A small network was shown many inputs. Here are its activations along a few directions, one row for each input.
Each table varies a few parts of the input and shows all the possible inputs, shuffled.
Descriptions start from the smaller parts, as in this example, which fits no table here: line(6) and (point or line(9) or (values(2) and ring(8))).
Shared parts are said once, and a part with two or three values counts as separate values.

Other details of the inputs shift rows strongly along two fixed directions, in all tables alike. That doesn't count.

Rows:
r1: [-14.1   4.0  18.9  16.1 -30.7   5.8 -11.1  -4.8   3.6  15.4   6.8   6.2
   3.2]
r2: [ -7.3  -3.3 -39.1  -5.4  16.9  -2.2  21.0  10.2  -9.2   8.3  15.8 -14.1
  17.5]
r3: [-22.9  17.6  -8.1  -1.8 -15.6  -7.5  11.8  -8.8   4.5  17.4  15.9 -13.7
   2.0]
r4: [-11.9  11.4  10.2  -9.2 -29.4  -8.3   6.9 -17.5  -3.9  14.2   9.5  -2.9
  -5.4]
r5: [-30.8   7.7  -1.3  23.9 -24.2  -2.4   1.3   7.9   7.8  26.0  26.2   1.6
   7.0]
r6: [-17.2  27.2  11.5   4.5   2.9 -17.0  19.9 -15.5  -5.7  18.2  20.7   8.8
   4.3]
r7: [-19.9  13.5  -8.7  -3.9 -17.7  -8.8   7.3  -7.7   2.9  11.0  18.1 -13.8
  16.2]
r8: [ 51.2 -42.1  -3.7 -19.1  21.6   0.6 -20.3  -5.1 -20.4 -48.8 -35.1  -6.5
 -11.1]
r9: [ 28.4  -9.2  32.9 -25.1 -25.4  -0.5 -19.7 -30.0 -12.3 -19.1 -14.6   1.9
  -2.9]
r10: [  1.3 -11.4 -46.8 -10.2  44.5   6.5  29.3  22.0 -12.8  -0.7 -14.9 -14.8
   3.5]
r11: [ 71.9 -15.2  35.7 -14.4  32.8  -1.6 -41.7 -16.4  -3.9 -33.9 -18.0  18.5
 -32.6]
r12: [  0.8   9.5 -23.4   1.7  60.3  -7.1  36.5  15.8 -12.8   0.8  -3.2   1.7
  10.5]
r13: [-14.9   9.1  15.0 -15.2 -30.9  -7.7   9.6  -6.4  -2.7   2.4  -3.5  -1.5
  12.8]
r14: [-24.6  16.3  -4.4  15.7  -3.4 -10.5   9.1 -11.1  -1.3  14.0  13.1  -4.9
   0.6]
r15: [-35.2  20.2   5.4  -8.6 -24.9   3.2  30.5  -3.4   6.5  16.1  -8.4   0.5
  11.6]
r16: [-19.5  16.3  15.0 -11.7 -28.8   4.2  13.5 -17.4  -6.3  17.7   0.9  -3.6
   2.7]
r17: [ -1.1  -1.1 -44.3   3.2  31.2   8.7   4.2  24.8  10.2  12.6  14.9 -16.8
  -4.1]
r18: [ 48.1 -38.2   6.8   1.5  25.9   1.3 -33.9   6.8  -5.1 -36.4 -25.6   4.9
 -21.7]
r19: [ -6.6  -2.6 -35.9  -2.3  13.6   5.9   6.7  24.2   5.4  11.7  24.0  -8.5
  13.2]
r20: [ -8.3  17.0 -14.9   5.2  42.1   9.9  23.4  22.9  13.2   8.8   1.4   9.6
   8.3]
r21: [ 22.1 -19.2  26.2  -9.7 -37.6 -11.5 -23.3 -27.5  -9.9 -21.0  -6.1  -0.1
  -9.9]
r22: [ -7.0   1.2   9.1   4.8 -39.3  -0.5 -24.5  -2.4  14.7   2.0  17.7  -7.9
  -0.2]
r23: [-33.0  19.6  23.0   7.8 -25.5 -10.9  17.9  -9.4  -5.6  13.8  -5.1   8.6
   2.5]
r24: [ 64.1 -17.3  13.2  -6.6  44.1  -9.0 -34.4  -5.5  -0.5 -31.0  -2.1  13.1
 -32.3]
r25: [ -4.4   0.4 -30.1  -5.3  12.3  16.4   7.8  21.5   1.7  13.2  10.9  -7.5
  17.0]
r26: [-22.2   5.1  15.0  -2.9 -41.4  11.6  -1.9   7.9  15.4   3.3  -3.3   4.0
  11.4]
r27: [-13.3  14.3  21.2  10.8 -20.4   5.2  -6.0  -4.3   2.6  17.5   5.7  12.1
  -4.8]
r28: [ 68.2 -32.7  21.1 -23.0   8.1  -3.4 -50.8 -13.3  -0.1 -35.3 -10.8   3.8
 -39.6]
r29: [-37.2  21.3  22.9   7.6 -24.5  -3.6  19.6 -12.1   4.0  11.1 -10.9  11.9
   6.7]
r30: [ -9.1  27.4  34.4   1.8 -12.5 -10.1   0.8   0.6  11.8  13.0   8.0  17.4
  -3.3]
r31: [ -0.1 -22.3 -51.7  19.3  45.1   0.0  20.6  14.0 -17.1  -0.2   3.7 -12.6
   7.9]
r32: [ -7.9 -16.8 -48.5  -1.7  26.9  15.5  30.1  20.6  -8.8  -8.5 -20.2 -12.2
  22.0]
r33: [-23.7   6.4  -7.1  22.1 -12.3 -10.2   7.0 -12.0  -2.9  11.0  12.2 -10.0
   9.3]
r34: [ 18.7  -5.3  42.9  -2.0 -14.7   1.7 -26.9 -10.1  11.8 -19.7 -21.8  20.5
 -19.9]
r35: [ -5.0  22.4 -25.4  16.3  37.5  -2.3   7.9  16.7  14.1  16.9  26.6  -2.5
   0.7]
r36: [  3.1 -13.2 -47.5  -9.0  42.6  21.2  14.1  38.0   9.3  -6.7  -7.9  -6.5
  16.7]
r37: [  3.8  12.9 -38.0   9.0  63.3  -9.1  24.6   6.2  -7.6   4.0  13.9  -7.3
   7.1]
r38: [ 15.8 -12.9  42.9   3.8 -27.9   1.5 -30.2 -12.2  12.4 -20.7 -22.4  16.3
 -12.1]
r39: [ 59.6 -14.5  16.0 -16.3  50.1  -4.8 -12.9 -20.5 -20.1 -32.7 -21.8   9.6
 -18.2]
r40: [-32.8  35.5  22.0   2.5  -3.0 -10.1  37.1  -9.3   6.3  16.5   0.2  13.6
  16.5]
r41: [ -3.7  -6.4 -43.4  15.0  44.8  -3.9  23.7   9.7 -16.9   5.6   5.2  -5.7
  -0.1]
r42: [ 54.3 -39.8 -13.9  -9.3  21.2  -5.7 -30.5 -13.0 -13.7 -44.2 -18.7 -14.6
 -15.2]
r43: [ 13.2 -13.8 -32.1  14.2  42.1   3.8  -3.3  20.5  -2.6   0.3   8.7   0.6
 -13.2]
r44: [ -8.5 -11.1 -40.7   0.0  14.8  15.5  24.7   8.9 -17.9   4.5  -4.6 -15.3
  20.7]
r45: [ -3.1   8.9  16.0  -4.7 -34.5  -4.6 -26.0  -4.6  18.0   4.4  21.9  -4.9
   0.1]
r46: [-29.5   8.6  13.6   2.9 -47.5   3.2  -1.9  13.3  10.9  13.8   7.2  -0.4
   9.7]
r47: [ 52.5 -24.0   0.5   2.4  35.5  -3.0 -41.9  -1.2   2.5 -31.5  -7.7   1.9
 -32.1]
r48: [ 30.7  -8.5  55.1 -25.1 -47.1  -8.3 -44.5 -15.6   9.7 -21.8 -12.1  11.5
 -14.9]
r49: [-20.3  16.3  20.7   6.7 -19.3  -2.3  10.9 -21.1 -11.4  13.4  -2.6   7.7
   1.1]
r50: [ 12.2 -13.5  41.2  -0.7 -24.6  -6.4 -15.2 -28.1  -2.8 -26.7 -31.4  12.3
  -6.0]
r51: [-11.2   0.6  26.2   0.5 -57.1  -3.5 -22.5  -8.1  10.3   7.1  19.7   0.5
  -3.3]
r52: [-28.3  20.0  21.6  -7.1 -40.0   1.9   3.4   8.1  14.2  21.6   9.0   2.9
  -0.6]
r53: [ -7.2  -1.5  17.8   9.0 -19.2   0.6  -0.1 -19.9 -12.8   2.8  -5.5   2.1
   5.3]
r54: [  7.4 -10.2 -47.9  -4.8  46.4  24.1  13.4  27.8  -3.2   9.7  -0.6 -11.0
   0.8]
r55: [-16.1   2.6  10.1   1.4 -41.9  10.8  -7.6   0.3   5.2  13.0   8.3  -1.8
   8.7]
r56: [-10.4   5.9  19.9 -18.3 -28.8   0.6   5.4 -11.9   4.1  -5.5 -10.9   2.4
  12.1]
r57: [-26.8   5.4  23.8  10.9 -31.2  -9.5  10.0 -11.2  -7.1   4.3  -6.0   3.7
   7.0]
r58: [-22.7   7.8  -4.1  26.3 -17.4  -1.7  -9.1   5.3  13.0  18.6  21.9  -6.2
   2.7]
r59: [  2.9 -10.2 -43.1  -7.2  45.9  22.9  16.7  35.5   9.9  -3.5 -11.9  -5.2
   3.0]
r60: [-12.8   4.1 -23.5  14.1  26.4   5.9  13.8  27.9   1.7  11.8  -0.3   2.5
   1.2]
Each input here is: values(2) and line(5) and (point or ring(5)).
Changing only the values(2) part turns r21 into r51. The same change can be made to r44. Which row results?
> r55
Changing only the values(2) part turns r54 into r16. The same change can be made to r24. Which row results?
> r6
Which other rows does r28 become when the values(2) part takes its other values? List them by row number.
> r4
List by row number the other rows that have the values(2) part and the line(5) part in common with r32.
> r15, r29, r40, r50, r56
Start at r34 and move only the line(5) part, one step at a time. The first step leads to r60. Which rows follow, in order?
> r27, r43, r47
Start at r46 and move only the ring(5) part, one step at a time. The first step leads to r48. Which rows follow, in order?
> r52, r60, r18
List by row number the other rows that have the values(2) part and the line(5) part in common with r3.
> r7, r14, r33, r37, r42

Rows:
r61: [-61.6  29.2 -32.5  23.2  -2.0   6.5  32.9  46.0  31.0  32.9  31.0  -7.8
  26.5]
r62: [ 13.1  12.7  70.2 -25.3 -59.0 -17.5 -24.4 -49.0   2.8 -20.4  -2.7  11.0
  -5.6]
r63: [ 35.1 -39.9 -25.3  -7.2  27.9  17.8  -8.2   4.5 -22.9 -31.5 -26.6  -8.3
 -11.1]
r64: [ 48.9 -37.3  39.6   0.9 -15.0 -10.4 -42.9 -36.1  -6.2 -35.4 -30.2   6.0
 -31.5]
r65: [ 36.4 -45.2 -52.7  -1.2  49.3  10.0 -10.1  11.0 -22.6 -30.8 -26.7 -21.8
 -15.9]
r66: [-25.9   1.2  -5.3  27.1 -14.9   3.8  -8.3   3.7   2.6  21.3  16.7   2.5
   9.0]
r67: [ 50.0 -30.5 -12.4 -28.4  26.3   3.9  -8.3  -6.8 -22.8 -27.6 -16.0  -4.2
 -11.5]
r68: [ 47.1  -5.6  70.9 -10.2  -3.5 -18.7 -29.1 -46.8 -15.5 -33.4 -23.6  27.8
 -37.4]
r69: [-57.8  37.4 -22.8  27.9  21.9 -11.9  49.2   1.3  -7.5  44.1  21.8  -2.6
  10.8]
r70: [-41.6  26.0  44.9  15.7 -68.6   3.0 -13.1  -4.1  33.2  30.9  17.9  17.0
  -3.5]
r71: [-31.2  42.3  45.8   4.9 -73.1 -16.8  -8.9 -27.9  17.9  29.1  40.9  -1.7
  16.1]
r72: [-39.9   1.5 -23.1  20.7  -2.8  10.3  34.8  10.1  -3.0  21.7   1.6  -0.5
  21.7]
r73: [-32.8  23.1 -28.2   0.6  -0.2 -12.5  29.0  -3.4   0.4  18.1  19.6 -16.5
  18.0]
r74: [ -9.9  36.1  41.3 -13.4 -52.3  -8.4 -22.0 -15.8  30.6   9.2  21.1   7.4
  -4.1]
r75: [ 34.5 -30.3 -34.0  -8.2  63.2   8.3  10.6  29.8  -8.1 -38.5 -35.7  -0.6
  12.3]
r76: [-43.6   9.6 -23.9  20.7  -6.3 -14.5  27.8   9.9   1.9  11.8   7.9 -13.8
  23.2]
r77: [ -2.6 -15.5 -23.8   4.7  23.6  -2.4  17.2  12.7  -4.9 -20.3  -9.4  -2.0
  17.6]
r78: [-48.4  25.5 -33.9 -13.5   3.3  17.2  53.4  24.2  -1.0  41.9  14.9 -11.0
  32.0]
r79: [ 12.5  -9.1 -26.5  -5.7  10.7   3.8  -8.3   4.8  -8.8  10.2  23.0  -8.7
   2.9]
r80: [ 51.5   7.9  92.4 -21.1 -17.7 -16.6 -33.3 -42.0  -6.1 -32.6 -38.3  34.7
 -36.7]
r81: [-55.5  18.1 -36.5   5.9  -8.1  27.7  46.5  31.7   0.1  35.4  -1.5  -9.7
  30.0]
r82: [ 45.5 -45.6 -47.7   5.3  48.1  16.9 -27.9  21.4 -16.3 -24.7  -9.4 -15.1
 -12.5]
r83: [ 55.0 -29.5 -45.0 -22.5  62.0  15.2 -13.9  32.2   1.6 -16.9  -0.7 -13.7
 -19.8]
r84: [-30.8  52.4  68.2   9.6 -49.2 -15.8 -11.7 -20.0  23.6  27.5  21.8  28.4
 -19.5]
r85: [-19.6  15.5  65.6  -7.6 -94.6  -0.7 -44.6 -16.2  25.6  14.1   8.7  15.0
 -21.1]
r86: [ 46.5 -39.0 -41.2  12.5  58.0  -0.3 -15.7  23.2  -4.4 -36.6  -5.0 -12.2
   2.5]
r87: [-24.7  17.6 -28.6 -12.5  29.2   8.3  40.5  16.6   2.5  14.7   0.3  -9.8
  32.4]
r88: [ 52.5 -21.7 -24.7  15.7  84.7  -2.6  -8.8   6.9 -20.1 -17.3  -2.2   2.1
 -19.3]
r89: [ 56.3 -23.9  56.5 -33.9 -44.0 -22.8 -52.9 -50.3 -11.1 -33.2 -18.0   6.2
 -36.9]
r90: [-59.0  17.1 -27.3  15.6   2.8  19.4  50.5  28.4   7.5  36.1  -1.4   1.9
  31.4]
What do these inputs look like to the network?
> line(5) and (point or ring(5))
Changing only the line(5) part turns r71 into r74. The same change can be made to r66. Which row results?
> r70
List by row number the other rows that have the line(5) part in common with r73.
> r64, r65, r69, r76, r89
Which other rows does r80 become when the line(5) part takes its other values? List them by row number.
> r68, r69, r84, r88

Rows:
r91: [-10.4   7.2  23.9  -1.2 -44.0  -6.1 -14.6 -11.7   4.3   6.3  16.4   2.5
   5.1]
r92: [ 71.8 -51.1 -12.1 -26.5  41.3  15.3 -38.2  16.0   1.7 -54.4 -44.1  -0.4
 -20.0]
r93: [ -9.1  12.4  21.4  -0.2 -40.7 -12.9 -18.9 -11.5   7.3   7.8  24.5  -0.9
  -5.5]
r94: [-15.3  18.2  37.9  -7.6 -35.6 -12.3  14.3 -23.7  -1.6  -3.6 -12.0   5.5
  10.0]
r95: [ 75.1 -31.4  -1.5 -12.3  63.0 -16.1 -29.8 -17.5 -13.7 -48.9 -20.3  -1.4
 -29.6]
r96: [-15.3   1.1  21.7   6.3 -47.8  -4.7  -5.9 -23.9  -6.2   9.5   0.3   1.1
  -3.1]
r97: [-28.8  10.1 -68.6  18.6  40.9  18.2  23.7  47.6  17.3  28.3  32.3 -16.4
  14.4]
r98: [-17.2  19.6  47.6   9.0 -26.7  -4.2  -0.5 -12.7   3.4   9.9  -6.5  20.0
  -8.5]
r99: [-34.1  -4.7 -71.1  -2.5  32.2  20.3  51.3  26.2 -14.1  18.3   3.0 -21.1
  29.5]
r100: [-36.4  17.2 -52.4   3.3  53.9  18.8  59.0  39.9  -3.8  23.6  -6.5  -0.3
  23.6]
r101: [-23.1  20.6 -52.5  16.3  61.1   3.4  44.2  34.4   3.6  31.7  19.3  -3.2
   8.8]
r102: [-15.4   0.9  25.2 -12.2 -52.2  -3.3  -1.1  -9.4   6.0   0.3  -3.7  -1.4
   9.6]
r103: [-17.1   4.8  28.8  10.2 -45.1   4.2 -21.5   1.5  19.0   7.0   1.5   5.2
  -3.9]
r104: [-17.8  14.5  33.9  10.8 -31.5 -16.1   2.0 -27.3  -1.9   1.2  -3.2  10.8
   1.6]
r105: [ -7.1  14.8  21.1  -2.7 -39.5 -12.8 -14.0 -22.9  -2.0  15.1  19.0  -5.0
  -9.7]
r106: [-25.5   3.3 -65.8  10.0  35.6  15.0  39.1  25.0 -13.5  28.2  19.4 -21.7
  24.4]
r107: [ -9.0  11.0  29.0   2.0 -42.2   5.3 -21.0   0.3  21.7   9.1  13.1   6.5
   0.1]
r108: [ 66.8 -57.1 -12.1  -7.0  39.0   1.4 -39.7   0.5 -15.9 -52.8 -30.5  -3.6
 -23.7]
r109: [ 75.7 -36.5   1.7 -14.3  60.1  -8.4 -27.6 -17.4 -17.8 -51.5 -26.8   3.0
 -19.1]
r110: [ -8.2  25.0  43.6   0.0 -21.8  -4.9  -0.9 -13.4   6.2  14.9   4.8  20.7
  -4.0]
Changing only one part turns r107 into r92. The same change can be made to r91. Which row results?
> r102
What do these inputs look like to the network?
> line(4) and line(5)
Which other rows does r101 become when the line(4) part takes its other values? List them by row number.
> r98, r100, r110
Which other rows does r95 become when the line(5) part takes its other values? List them by row number.
> r93, r97, r101, r105
